A small network was shown many inputs. Here are its activations along a few directions, one row for each input.
In each table, some parts of the input vary, and every possible input appears once, in random order.
A made-up example of a description, with smaller parts first: values(3) and (point or line(9) or (line(6) and ring(8))).
Shared parts are said once, and a part with two or three values counts as separate values.

Other details of the inputs shift rows strongly along two fixed directions, in all tables alike. That doesn't count.

Table:
R1: [  0  12  -9 -17  15 -26  -5  -6  14 -21 -13  23  -7]
R2: [ -8 -14  17  -4   6  47   6   3   4  20  16 -31   3]
R3: [-10 -19 -51 -24  -8  -8 -24 -12  24   7 -42  17 -22]
R4: [ -9  -5 -13 -14 -23  -5  -9 -13   1  -5 -14  19 -23]
R5: [ 12  18  42   0  18  24  25   5 -15   6   1 -26   5]
R6: [ -2  -8  -7 -17   9  18  -8   5  -3  13 -12 -12  -9]
R7: [  6 -13 -26  13  -3 -37  -4  18  -4 -10  -2   4  16]
R8: [-16 -10 -31 -28 -17 -22 -28 -15   4 -10 -11  26 -19]
R9: [ -8   2  -8 -18 -16 -20 -12 -19  -1 -13 -10  22 -14]
R10: [ 10  35  77  25  15   1  37 -11 -11 -28  29   4  10]
R11: [ -8 -21 -14 -23  12  69  11  22  17  47 -13 -55  -5]
R12: [ 11  27  25   1  13 -10  23  -4   7 -21  -8  13  -6]
R13: [ 10 -13 -10  26 -11  -6  16  25  -6   7  -7 -17  12]
R14: [  2  -9 -13  23   4  40  22  33  -8  28  19 -54  31]
R15: [  9  25 -15  28   6 -64   0   2  -9 -45  18  32  26]
R16: [ 18  49  68   5  27   2  24   4  -8 -24  36   4  24]
R17: [ 13  11  32  -9  22  37  19  15 -10  10  14 -32   5]
R18: [ -3   2 -20 -27 -12 -31 -23 -16   6 -28   5  36 -14]
R19: [ 24  12  15  20  12 -33  21  23 -11 -25  26  -2  32]
R20: [ -6   3 -23 -12 -12 -26 -34 -21  12 -11 -20  44  -9]
R21: [-22 -49 -56 -16 -28   3 -46 -22  14  36 -25  11 -34]
R22: [  9   7  12  -2   3  10   7  -1  -6  -1 -11   2 -13]
R23: [  6  11  -6  34  -1 -12  18  13 -12  -5   8 -16  28]
R24: [-16 -38 -15  -1 -20  45 -11  -5   4  51 -10 -22 -28]
R25: [ -2 -11 -57  25 -24 -29 -15   4   4  -8 -14  19   3]
R26: [  6 -18   4  23  -2  26  28  33 -13  32  -4 -56  25]
R27: [-17 -17   7  -4   3  32  -4  -3   3  18   3 -20  -2]
R28: [  4  24  46  12  10 -23  12 -22  -5 -32  18  20   8]
R29: [-16 -22 -19  -7 -18  56 -14   5  11  45 -27 -18 -14]
R30: [  2  15  52   8  17   4  17  -6 -14   3  32 -11   2]
R31: [ -1  -8  -4  -8  -2 -14 -20 -16   5  -2  19  20 -14]
R32: [  0  25   0  -9   4 -48 -26 -18   6 -36   1  57   0]
Each input here is: line(4) and (values(2) or line(6)).
Q: Changing only the line(4) part turns R7 into R26. The same change can be made to R27. Which row results?
A: R28
Q: Which other rows does R16 become when the line(4) part takes its other values? List them by row number.
A: R20, R29, R32

Table:
R33: [  9   2   0 -36   4   3 -17   0   3   3 -14  15 -21]
R34: [ 22  -4   6   8  25  30  29  37   2  23  -1 -46  15]
R35: [ -3 -15 -19 -16  -7  21   6  -5  11  18 -32  -8 -34]
R36: [-18 -33 -53 -19 -20  -9 -40 -17  20  -7  13  25 -17]
R37: [ -3   3  24  -1   8   6  22 -11  -5   2 -13 -13 -14]
R38: [  7  33  31  27   8  -1   4  -7 -11 -14  36  13  18]
R39: [  7  17  79  -6  21  33  28   9 -27  22  31 -41  13]
R40: [ 14  38  30   9   9 -24  33  14 -22 -34   5  -7  27]
R41: [  8  32  45  20   5  -1  45  21 -30  -9  23 -35  34]
R42: [-10 -27 -28  20 -35  -3 -24 -13   8   9 -11  24 -14]
R43: [ 18  12  -5  18  14 -85  -8  -4  -2 -44  18  42  17]
R44: [-27 -24 -29   2  -7  66 -18   8   7  61 -11 -42   6]
R45: [-13 -15 -38 -11   0  79 -11  17  18  56 -28 -38  -5]
R46: [ -9   9  18  -8  12 -10   4 -10   6 -20  31   4  11]
R47: [ -2 -17 -48 -16 -19  36   4  29   2  28 -35 -33  -3]
R48: [-21 -13 -50 -10  -4  19 -38  -7  16  21 -29   7  -3]
R49: [-10  -4  -4  18 -19 -26 -14 -18   7  -8 -11  31  -1]
R50: [  5 -23 -38   1  10 -24 -15  11   9   2 -17   0   7]
R51: [ 12 -22 -51  15  -9 -69 -33  -3   6 -26   9  45  -3]
R52: [ 13  28  27 -24  15 -63 -20 -23  -8 -48   3  58  -7]
R53: [ -3   1 -19 -29   8   8  -6  -1  24 -14   1   9  -9]
R54: [  5  26  63  28  13  20  37   3  -8  -3   0 -17  19]
R55: [ -4 -17 -44   4 -33 -14 -12   9 -12  -2  -3   4   0]
R56: [  7   8  66  24   5  37  51   1 -24  16  31 -44  -4]
R57: [  5  -9   3 -16 -12 -23 -31 -15 -10  -7  16  31 -18]
R58: [-27 -37 -43 -33  -2  40 -22   0  24  24 -15 -22  -8]
R59: [  1  17  61  15  12   7  43  -8 -18   3  18 -27  -1]
R60: [ 17  35  14  14  -2 -51   1 -17  12 -50 -13  64  -5]
Q: Changing only one part turns R33 into R57. The same change can be made to R53. Which row results?
A: R36
Q: Describe the family of inputs behind these rows.
A: line(4) and (values(2) or ring(5))
Q: Which other rows does R55 become when the values(2) part takes its other values? List them by row number.
A: R51
Q: Which other rows does R54 become when the line(4) part takes its other values? List them by row number.
A: R42, R49, R60
Q: Which other rows does R40 become when the values(2) part takes its other values? List them by row number.
A: R50
Q: List by row number the other rows that have the line(4) part in common with R59.
A: R39, R41, R43, R44, R46, R49
